These are the activations of a small neural network, seen along a few directions. Each row is one input.
Each table varies a few parts of the input and shows all the possible inputs, shuffled.
A made-up example of a description, with smaller parts first: one of 4 places along a line, together with either a single point or (one of 2 separate values, together with one of 5 places around a ring) or one of 11 places around a ring.
Shared parts are said once, and a part with two or three values counts as separate values.

Other details of the inputs shift rows strongly along two fixed directions, in all tables alike. That doesn't count.

Table:
r1: [  5   7  11 -11 -45  15 -15 -16   3 -22 -35  30  49 -18   6 -28]
r2: [-41 -22 -19  15  56   7   2  27 -51 -14  -2 -26 -16  -6 -21 -42]
r3: [-17  -1 -11  10   2  23 -15  13 -26 -20 -26  -1  25 -11  -4 -44]
r4: [  3 -40   8  -1  42 -20  26  19 -19  24  29 -16 -32  35 -18  42]
r5: [ 21 -12  11  11 -12   4  -2 -10  38  29   5  -9  17  50  17  37]
r6: [ 44   3   2  -2  -2 -18  13 -23  50  32  39 -14 -14  42  24  68]
r7: [-10  17  14  -3 -36  19  -7 -24  22 -22 -36  20  52 -20   1 -26]
r8: [ 31  33  -2  -5 -36  10  -3 -27  36  -5 -14   8  23  -8  21  -2]
r9: [-55 -11  -7   2  45   3  14  16 -54 -32 -19 -13  -7 -37 -36 -58]
r10: [-14 -28 -13   5  64 -31  28  29 -28  14  40 -24 -61  -2 -33  11]
r11: [ 24  33 -12 -16 -44  13 -22 -19   8 -32 -28  21  33 -32  23 -37]
r12: [-72  -2   3  -1  30  12  -2  23 -71 -29 -16   0 -25 -39 -25 -44]
r13: [-46  10  -2   7 -10  29 -27  10 -33 -15 -26   4   7 -14   6 -32]
r14: [ 41  -9   9  -7 -26 -23  -2  -7  35  24  22  13  -1  17  10  41]
r15: [ -1  30  18  -4 -50   9 -20  -6  18   0 -13  29   5 -21   8   5]
r16: [  1 -20 -23  -4  71 -24  24  28 -41   7  41 -34 -63   6 -11  13]
r17: [  0  31   1   1 -44   9 -10 -20  33 -23 -23  23  38 -40  -1 -31]
r18: [ 28 -27   2   0  25 -32  22  18  11  36  45 -10 -42  28 -12  55]
r19: [ 28 -13  22  -2 -15  -3  11 -13  32  26   2   8  11  38   2  46]
r20: [ 37  32  -4  -7 -35  13  -5 -22  32  -4 -15  13  21  -7  21  -2]
r21: [ 32   0  10   3 -21 -16  11 -12  48  26  16   6  -2  17   2  42]
r22: [-52  27 -18  -5  35   5  -8  22 -67 -35  -7  -8 -42 -49  -7 -50]
r23: [ -1 -35   2  13  38 -15  11   5  15  36  38 -32 -18  58   7  49]
r24: [ 13  -3  -1   2 -33  14 -25  -9  10  -1 -18  12  42  14  22 -10]
Each input here is: one of 4 places along a line, together with either a single point or one of 5 places along a line.
Q: The inputs of r11 and r1 match in every part but the place on the line of 4. If r20 is changed in the same way as r11 into r1, which row does it become?
A: r19
Q: Change only the place on the line of 5 in r23. List by row number the other rows that result.
A: r2, r3, r5, r24

Table:
r25: [  9  14   3  -9 -19   1  -9  -7   9   3  -6   6  10  -8  -1   5]
r26: [ -1 -33   1  11  35 -12  18  12  -6  17  27 -15 -28  36   3  28]
r27: [  3  10   4  -4 -16   3  -7  -5   7   0  -8   7  10  -6   0   0]
r28: [ -4 -25   4   5  30 -15  14  13  -8  21  28 -14 -33  28  -2  34]
r29: [ 13  12  -1  -7 -14   0  -5 -10  13   1  -6   2  14  -7  -1   0]
r30: [  8   7   0  -3 -12   3  -3  -7  10  -2  -8   4  14  -5   0  -5]
r31: [-65  -6 -18   8  47  10   3  28 -71 -43 -16 -10 -19 -47 -25 -75]
r32: [  4   0   3   4 -13   9  -3  -5   9  -3 -10   6  17   6   7  -5]
r33: [  0   7   5  -1 -16   6  -6  -4   6  -1  -9   8  11  -3   2  -1]
r34: [ 12 -12  -9  -2  35 -25  18   8  -2  17  36 -20 -41  13  -4  30]
r35: [ -5   0   7   5 -15  11  -4  -3   3  -4 -11  10  11   5  10  -4]
r36: [  5   4   1   0 -12   5  -3  -6   9  -3  -8   5  15  -2   3  -6]
r37: [ 16  21  -1 -11 -20  -2  -9  -9  12   2  -2   6   2 -13   3   6]
r38: [  4   1   1   3 -11   7  -3  -5   8  -4  -9   6  16   1   5  -7]
Q: The inputs of r30 and r27 match in every part but one. If r29 is changed in the same way as r30 into r27, which row does it become?
A: r25
Q: Describe the family of inputs behind these rows.
A: one of 2 separate values, together with either a single point or one of 6 places along a line

Table:
r39: [ 53  25 -30  -9  -3 -14  10 -17  31 -15  11  -5   4 -26   8 -18]
r40: [-43  24   2  -8  -5   8  -7   8 -39 -34 -23  18 -11 -59 -18 -48]
r41: [ 15  -3   0   8 -19  23 -16 -15  20   9 -15  -8  41  42  31   8]
r42: [ 24  -6  15   5 -36   7   1 -19  45   6 -18  16  52  15  -1   6]
r43: [ 63  40 -14 -18 -15 -29  13 -18  45   5  32   4 -29 -18  18  31]
r44: [-11  11  11  -6 -22   4   0  -3  -2 -15 -18  22  11 -31 -14 -18]
r45: [-28   5 -17  10   5  27 -21   4 -29 -26 -29 -10  28 -10   8 -54]
r46: [-10  18  14  -8 -30   4  -2  -5   2 -14 -18  26   8 -35 -11 -13]
r47: [-24   6  -9   6  -1  20 -12   5 -22 -26 -29   2  25 -24  -7 -53]
r48: [ 11 -27   9   6   5  -1  14  -8  22   8  -3  -4  31  26 -10  10]
r49: [ -5  13  -2   2 -16  15 -21   0  -4   0  -8   2   4   5  21  -1]
r50: [ 27  -3 -33 -10  75 -54  38  17 -13  11  71 -38 -90 -10 -11  29]
r51: [  8  26  15  -7 -44  12 -15 -11  15   2 -15  24   9  -5  16  13]
r52: [ 12 -23  10   4  -3  -3  11  -6  20   9  -2   2  26  20 -10  11]
r53: [ -1 -30  -1   6  33  -9  10  12 -12  20  20 -20 -19  35  -2  25]
r54: [ 29  -8  18   2 -36   0   3 -17  46  15  -7  17  37  20   0  23]
r55: [ -7  15   4  -3 -23  16 -14  -2  -5 -13 -23  14  16 -15   5 -20]
r56: [-48 -24 -16   6  72 -14  13  36 -64  -5  23 -29 -56 -11 -27 -17]
r57: [-14 -11   6  -2  10  -8  11   8 -13  -5   1   5  -7 -15 -21  -6]
r58: [ -9   7   8  -2 -21   4   0  -3   5 -14 -18  19  18 -28 -15 -21]
r59: [ 27  -6   6   4 -21  10 -15 -10  25  26   4  -3  16  51  33  40]
r60: [ -9 -18   8   0  24 -20  13  13  -9  19  27  -7 -38  11 -13  31]
r61: [  1 -39   3  10  34 -16  17   8   3  22  22 -20  -8  37 -12  26]
r62: [ 11  26   8  -4 -44  20 -26 -12  14   5 -14  16  14   9  32  14]
r63: [-51  -7  -9   0  61 -16  11  34 -65  -4  26 -20 -74 -24 -24  -7]
r64: [-63  17 -17   0  25  16 -10  23 -68 -47 -27   0 -14 -66 -24 -81]
r65: [ 36  19 -42  -3  13  -1  13 -20  19 -33  -9 -16  28 -32   2 -57]
r66: [ 26   6  13   1 -38   9 -11 -14  36  17  -7  13  24  25  19  27]
r67: [ 19  15   9  -2 -38  16 -23 -12  21  14  -6  11  15  26  34  28]
r68: [  3  10   3   0 -13   6 -16   0   3  15   8   0 -14  18  24  27]
r69: [-25  -5  -1   0   8   5  -1   7 -24 -19 -15   4   8 -22 -16 -35]
r70: [  9   4  20  -5 -22 -12   8  -5  23  15   9  17 -10  -1  -7  34]
r71: [ 66  28 -19 -13  -8 -26  14 -18  45   6  30  -2 -18 -10  16  24]
r72: [ 26  -9   5   6 -18  13 -13 -12  26  25   1  -8  24  55  33  35]
r73: [-10  19  14  -6 -24  -1  -4  -3   3  -2  -5  20 -10 -23  -3   5]
r74: [ 45  -9 -37  -3  52 -35  30   0  10   4  44 -34 -34   1  -4   6]
r75: [-15  25   5  -4 -23  12 -13   0  -8 -12 -16  16  -2 -26   3 -15]
r76: [ -9  -2   2   4 -13  10  -5  -4   3 -13 -22   9  31 -12  -8 -29]
r77: [ 39  21 -40  -4   8  -5  10 -17  18 -31  -6 -12  22 -35   1 -52]
r78: [  0   2   4   0 -13  11  -8  -2   0  -1 -12   6  14   5   6  -4]
r79: [-26  13 -12   2  -3  25 -23   6 -33 -25 -26   0  14 -18  10 -44]
r80: [-18  29  -1  -5 -22  20 -25   1 -20 -14 -17  12  -3 -19  19 -17]
r81: [-22 -37   3   0  63 -33  25  27 -35  24  45 -24 -68  19 -23  39]
r82: [-25  -3 -11   8  10  25  -7   1 -23 -28 -34  -8  38 -11  -5 -57]
r83: [ -7 -24   6   2  27 -20  14  13  -8  19  26 -10 -32  16 -13  28]
r84: [ -2  22   7  -4 -19   5 -17   0   1  13   9   7 -24   7  25  30]
r85: [-48  -2 -20   9  27  21  -8  15 -50 -42 -34 -11  21 -37 -20 -83]
r86: [ 28   7  27  -8 -41  -8  -1 -15  40  28   9  21  -3  23  14  58]
r87: [ -7   1   6   0 -17   5   1  -3   6 -14 -19  16  26 -23 -16 -25]
r88: [ 25  -3  17   0 -41   6   0 -18  39   6 -17  21  45  11   0  10]
r89: [-21 -10  -4   8   6  14   4  -3  -5 -28 -30   1  45 -21 -24 -54]
r90: [ -3 -26   2   7  16   2   8  -3   3   2  -5 -11  23  22  -8  -4]
r91: [ -9   4 -10  10  -8  30 -20  -8  -2 -14 -27 -10  42  12  19 -33]
r92: [-23  -4 -11  10  11  22  -6   1 -16 -23 -29 -10  35  -7  -6 -50]
r93: [-27  31   3  -7 -18  14 -14   3 -25 -23 -21  18  -8 -40  -1 -28]
r94: [-28  23   9  -9 -18   4  -1   2 -19 -26 -21  25  -4 -54 -20 -32]
r95: [ 19 -11  13   4 -24   7  -2 -15  30   9 -14   8  40  24   6  10]
r96: [ 25 -12  14   7 -26   8   0 -21  47  14 -12   4  49  36   9  18]
r97: [ -9   4  11  -4  -6  -8   2   3  -1   5   6  10 -19 -10  -7  13]
r98: [  8 -34   8   4  23 -16  15   5   6  26  22 -12 -11  38  -7  36]
r99: [ 21   5   4   5 -32  17 -21 -13  27  14  -9   2  28  35  32  20]
r100: [-26 -19  -7   3  59 -20   6  29 -43  25  47 -31 -78  24   2  40]
r101: [-21 -31  -2   1  64 -26  19  29 -41  25  45 -28 -71  24 -14  39]
r102: [ 23 -30  18   0   5 -21  20  -1  26  34  27  -2 -10  39  -7  57]
r103: [ 18 -48   5   9  43 -20  20  10   7  47  42 -32 -27  74   4  67]
r104: [-41  14  -9  -4  24   5 -12  20 -54 -12   6  -7 -45 -22   3 -14]
r105: [ -1  -2   7   1 -14   3  -2  -3   9  -1 -10  10  17  -3  -5  -5]
r106: [-32 -22 -17   8  56  -5  -1  27 -48   4  22 -31 -42  14  -2  -2]
r107: [-30 -27  -2   1  49 -18  16  23 -39   3  21 -16 -41  -2 -24   2]
r108: [ -5  -3  12  -3  -5 -10   9   3   4   5   5  10 -10 -11 -16  11]
r109: [ 37  12  33  -8 -53 -13   5 -19  58  35  14  29  -3  20  10  72]
r110: [ 58  32 -25 -12 -13 -16   9 -20  39 -11  12   1   1 -25  13  -6]
Q: Describe the family of inputs behind these rows.
A: one of 8 places along a line, together with either a single point or (one of 2 separate values, together with one of 4 places along a line)
Q: The inputs of r67 and r80 match in every part but the place on the line of 8. If r55 is changed in the same way as r67 into r80, which row does it become?
A: r51
Q: The inputs of r76 and r61 match in every part but the place on the line of 8. If r59 is changed in the same way as r76 into r61, which row does it become?
A: r72
Q: List by row number the other rows that have the place on the line of 8 in common with r91.
A: r41, r48, r65, r82, r89, r90, r92, r96
Q: Change only the choice among 2 separate values in r69. List by row number the other rows that result.
A: r105
Q: Change only the place on the line of 4 in r97. List by row number the other rows that result.
A: r70, r75, r100
Q: List by row number the other rows that have the place on the line of 8 in common with r44.
A: r60, r62, r64, r68, r71, r81, r101, r108
